These are the activations of a small neural network, seen along a few directions. Each row is one input.
In each table, some parts of the input vary, and every possible input appears once, in random order.
A made-up example of a description, with smaller parts first: one of 6 places along a line, together with either a single point or one of 11 places along a line or (one of 3 separate values, together with one of 8 places around a ring).
Shared parts are said once, and a part with two or three values counts as separate values.
In the rows, zero is written as 128.

Other details of the inputs vary at random and push rows far along two fixed directions, the same in every table; ignore that.

Rows:
R1: [164  81  89 106 109  93 190 160 194 102 127 133  98 141]
R2: [ 97 148 118 116 118 120 153 140 166  95 114 132 131 139]
R3: [118 115  87 140 119 128 151 151 162 140 117 154 114 172]
R4: [129 186 160 173 151 162  96  93  45 124 162 169 193 100]
R5: [138 102 106 119 109  85 125 139 198 142 114 105  86 148]
R6: [162 134  91 167  99 106 146 179 144 110 213 161 128 125]
R7: [140 128  97 170  66 126 159 160 160  88 192 157 143 124]
R8: [106 162 133 122 141 155 110 107 138 104  79 117 148 134]
R9: [119  96  69 131 106 150 152 144 174 120 111 142 133 177]
R10: [169 124 152 189 149 152 145 132  40 114 192 166 160 123]
R11: [123 118  77 116  49 146 168 150 182 128 174 112  97 121]
R12: [ 97 123 140  93 134 104 109  78 149 129  54 113 129 117]
R13: [122 112 158 129 123 155  77 117 104 141 159 122 124 107]
R14: [125 149  83 137 116 110 185 206 172 134 171 146 128 178]
R15: [164 134 157 156 121 123 162 125  81  97 177 162 157  98]
R16: [114 125 134  92 162  78 106 104 144 171  69 102 107 143]
R17: [ 87 134 173  85 165 152  72 114 107 150  85  94 128 122]
R18: [148 173 163 191 131 160  78  95  56 109 173 148 175  87]
R19: [154 110 168 126 144 145 118  74 104 112  81 120 144  96]
R20: [130 110 144 142 143 131  67  85 117 131  79  94 126 128]
R21: [121 151  87 173 123 164 163 185 118 101 186 156 160 171]
R22: [108 133 118  87 150  90 123 144 175 129  63  97 108 137]
R23: [112 156 139 134 159 124 117 148 119 145  98 120 130 162]
R24: [ 89 107 160  81 151 147  70  89 115 165  76 104 123 118]
R25: [154  89 133  92 147  77 147 113 163 140  88 101  86 146]
R26: [132 108 134 152 129 113  97 118 138 142 101 115 103 136]
R27: [ 91 175 159  80 148 138  99 106  96 152  91  83 124  93]
R28: [165 137 180 174 178 122 123 112  36 137 162 152 136 113]
R29: [150 107 170 142 131 165 131 145  56 132 205 159 149 103]
R30: [103 130  73  94  74 147 173 146 172 144 147 125 111 124]
R31: [123 122  97 105 135  95 135 133 164 134 107 135 116 128]
R32: [143 119 148  85 118 135 148 104 105 134 128  97 100  88]
Description of these inputs: one of 4 places along a line, together with either one of 2 separate values or one of 6 places around a ring.
Changing only the place on the line of 4 turns R15 into R7. The same change can be made to R28. Which row results?
Answer: R26
List by row number the other rows that have the place on the line of 4 in common with R16.
Answer: R3, R4, R9, R12, R24, R30, R31
Change only the choice among 2 separate values in R27. List by row number the other rows that result.
Answer: R17
Change only the place on the ring of 6 in R21. List by row number the other rows that result.
Answer: R2, R8, R14, R22, R23

Rows:
R33: [124 177 126 165 128 131 109 145  96 123 171 147 155 118]
R34: [ 94 165 164 100 176 111  64  61 117 138  23  94 141 117]
R35: [ 96  91 112  90 124 142 101  98 180 149  42  91 110 149]
R36: [182  74 200 135 156 136  79  23  68 115  67  99 125  68]
R37: [126 129 128  92 131  84 143 108 137 163 106 101  91 110]
R38: [124  76 112  61  92 115 142 108 197 136  90  97  90 104]
R39: [ 87 104 123  89 126 140 103  90 180 139  37  97 118 154]
R40: [112 213 190 158 184 149  67  76  19 129 132 143 196  88]
R41: [100  89  88  97 115 124 123 125 207 146  50 102 101 167]
R42: [ 96 113 129  89 111 128  88  94 180 133  59  70 102 123]
R43: [134 143  85 164 119 135 198 206 141 115 201 188 145 182]
R44: [122 159  58 170  76 147 183 198 166  95 209 186 154 155]
R45: [116 176 196 151 171 172  77  88  14 138 143 140 181  99]
R46: [138 174 184 160 187 119  78 121  29 157 168 142 153 112]
R47: [180 124 168 171 146  94 134 129  64 120 194 161 134 101]
R48: [109  75  63  97  94 123 153 151 226 131  89 119  91 175]
R49: [128 169 187 156 157 145  66 104  31 147 171 125 153  86]
R50: [121  81  80  68  54 150 201 134 208 126 122 103  84 116]
R51: [116 133 165 102 198 100  85 105  98 162  52  97 120 138]
R52: [185  79 183 148 158  99  77  38  79 118  72 109 121  90]
R53: [132 173 111 164 127 120 136 170 115 126 183 157 147 139]
R54: [ 91 144 164 108 169 122  59  74 115 143  36 101 139 125]
R55: [107 160 130 159 129 163 115 132  98 118 149 154 171 133]
R56: [119 155  64 156  67 191 202 181 166  74 194 178 168 150]
R57: [155 171 194 140 164 105  82 102  12 153 198 143 153  55]
R58: [134 163 120 164 121 123 138 168 115 132 198 148 136 136]
R59: [111 120 156  98 182  98  71  88 105 164  57  98 110 132]
R60: [121 138 177  81 146 110  90  58  79 168  92  85 111  66]
R61: [126  56  84  59  54 145 187 139 230 113 116 108  85 119]
R62: [219 103 166 195 155 100 148 114  37 106 192 161 146 111]
R63: [200  78 125 191  96 146 155 108 107  93 181 166 138 111]
R64: [108 157 141 150 124 183 122 130  88 107 149 148 174 124]
R65: [123  95  75  82  75 105 185 136 212 140 114 109  79 131]
R66: [ 92  93  54  79  54 165 175 149 252  86  70 108 109 160]
R67: [116 153  57 165  64 169 185 190 169  87 210 180 159 149]
R68: [106 152 176 110 202 103  82  98  93 144  46 104 138 132]
R69: [143 158 140 159 150 118 140 175  84 132 197 147 130 132]
R70: [174 123 172 170 138 108 122 120  64 118 192 160 141  89]
R71: [ 95 142 179  83 152 146  56  62 106 132  38  64 131  89]
R72: [110 127 162 101 153 111  62  89 124 155  65  80 105 112]
R73: [124 130 176 100 194  94  83 106 100 157  70  91 110 128]
R74: [118 164 110 170 135 135 141 163 116 122 165 173 159 157]
R75: [101 102  94  92  97 112 124 129 224 130  68  83  88 148]
R76: [189  27  77 144  82  98 185 121 221  97  96 129  86 162]
R77: [ 98 139 109  97 147 101 119 105 190 126  24 106 120 162]
R78: [160 169 199 131 189  81 105 125  14 154 188 131 146  74]
R79: [102  85  78  87  59 158 161 148 240 102  96  91  90 147]
R80: [115  98 104  96 115 103 127 137 204 140  74  93  82 157]
R81: [112 160 172  96 198  89  84  98  96 141  47  94 128 120]
R82: [132 164 200 146 164 168  71 100  17 141 166 126 162  84]
R83: [172 116 178 167 129 131 123 112  59 113 197 161 147  80]
R84: [139 169  65 172 113 132 220 214 156  93 203 193 157 178]
R85: [131 139 128 149  96 175 138 158 107 116 198 141 135 117]
R86: [158 155  92 150 103 111 225 202 112 133 246 167 122 132]
R87: [189 102 113 176 107 104 216 195 119  95 240 183 126 138]
R88: [103 141 163 105 180 110  73  84 108 157  45 106 127 143]
R89: [ 99  78  96  83 102 167 131 120 200 130  52  93 107 153]
R90: [115 116 102  90 137  95 142 147 199 126  60  91  97 157]
R91: [170  96 153 153  98 153 162 130 102  96 197 159 133  90]
R92: [130 164  62 175  90 135 191 206 157 102 213 190 151 164]
R93: [111 124 167 100 167 113  59  85 116 158  60  87 114 118]
R94: [157 134 124 134 119  99 156 160 111 137 209 157 126 109]
R95: [119 153 111 164 122 149 139 154 116 129 173 173 157 156]
R96: [104  91  88  93 126 111 129 131 208 148  44 101  94 179]
R97: [119 101  83 103 104 105 176 179 223 118 106 104  83 173]
R98: [124 138 127 153 132 155 112 132  80 140 181 155 149 120]
R99: [119 165 109 160  99 156 130 155 118 112 186 150 156 122]
R100: [107  80 100  87 100 139 121 122 210 134  67  90  93 152]
R101: [127 127 116 144 110 177 138 148  96 121 192 155 146 125]
R102: [144 129  79 164 118 128 193 210 130 122 224 182 133 168]
Changing only one part turns R97 into R75. The same change can be made to R87. Which row results?
Answer: R70
What is each input in this table made of?
Answer: one of 5 places along a line, together with either one of 4 places along a line or one of 10 places around a ring
Change only the place on the line of 4 in R62. List by row number the other rows that result.
Answer: R78, R86, R87
A walk changes only the place on the line of 5. It starts at R62 and steps to R76. List the rest of the walk in order.
Answer: R52, R63, R36

Rows:
R103: [ 99 139  92 121 115 133 141 155 173 129 115 130 127 160]
R104: [ 90 153 164  94 169 123  62  88 104 155  58  89 130 115]
R105: [143  90 105 123 100 125 156 133 169 117 127 131 110 138]
R106: [141 140 118 147 111 136 155 154 113 120 190 152 137 122]
R107: [127 118 177  95 165 106  81  70  98 146  66  88 117  96]
R108: [131 100 154  97 145 109 103  85 131 139  68  94 106 113]
R109: [151 119 122 149 115 136 145 135 120 118 163 144 132 124]
R110: [147 108 105 138 117 113 162 162 151 128 158 141 111 148]
R111: [153 161 180 172 160 135  96 109  26 129 180 153 165  90]
R112: [137 111  95 128  94 131 172 158 163 116 159 140 116 137]
R113: [106 169 148 135 163 131  94 115  92 137 108 127 151 130]
R114: [119  83  95  90  93 124 149 124 212 121  73  98  94 142]
R115: [115 154 103 153 114 154 148 162 131 114 165 156 153 149]
R116: [117 155  97 154 102 163 157 174 133 118 190 164 149 144]
R117: [150 194 184 174 191 105  98 130  10 145 193 160 167 102]
R118: [136  92  87 129  87 138 166 151 185 106 140 138 115 146]
R119: [112  90 150  78 136 113  90  71 165 138  23  73  94 119]
What is each input in this table made of?
Answer: either one of 2 separate values or one of 5 places around a ring or one of 10 places around a ring
A walk changes only the place on the ring of 10. It starts at R106 and steps to R112. List the rest of the walk in order.
Answer: R107, R108, R105, R109, R111, R118, R119, R114
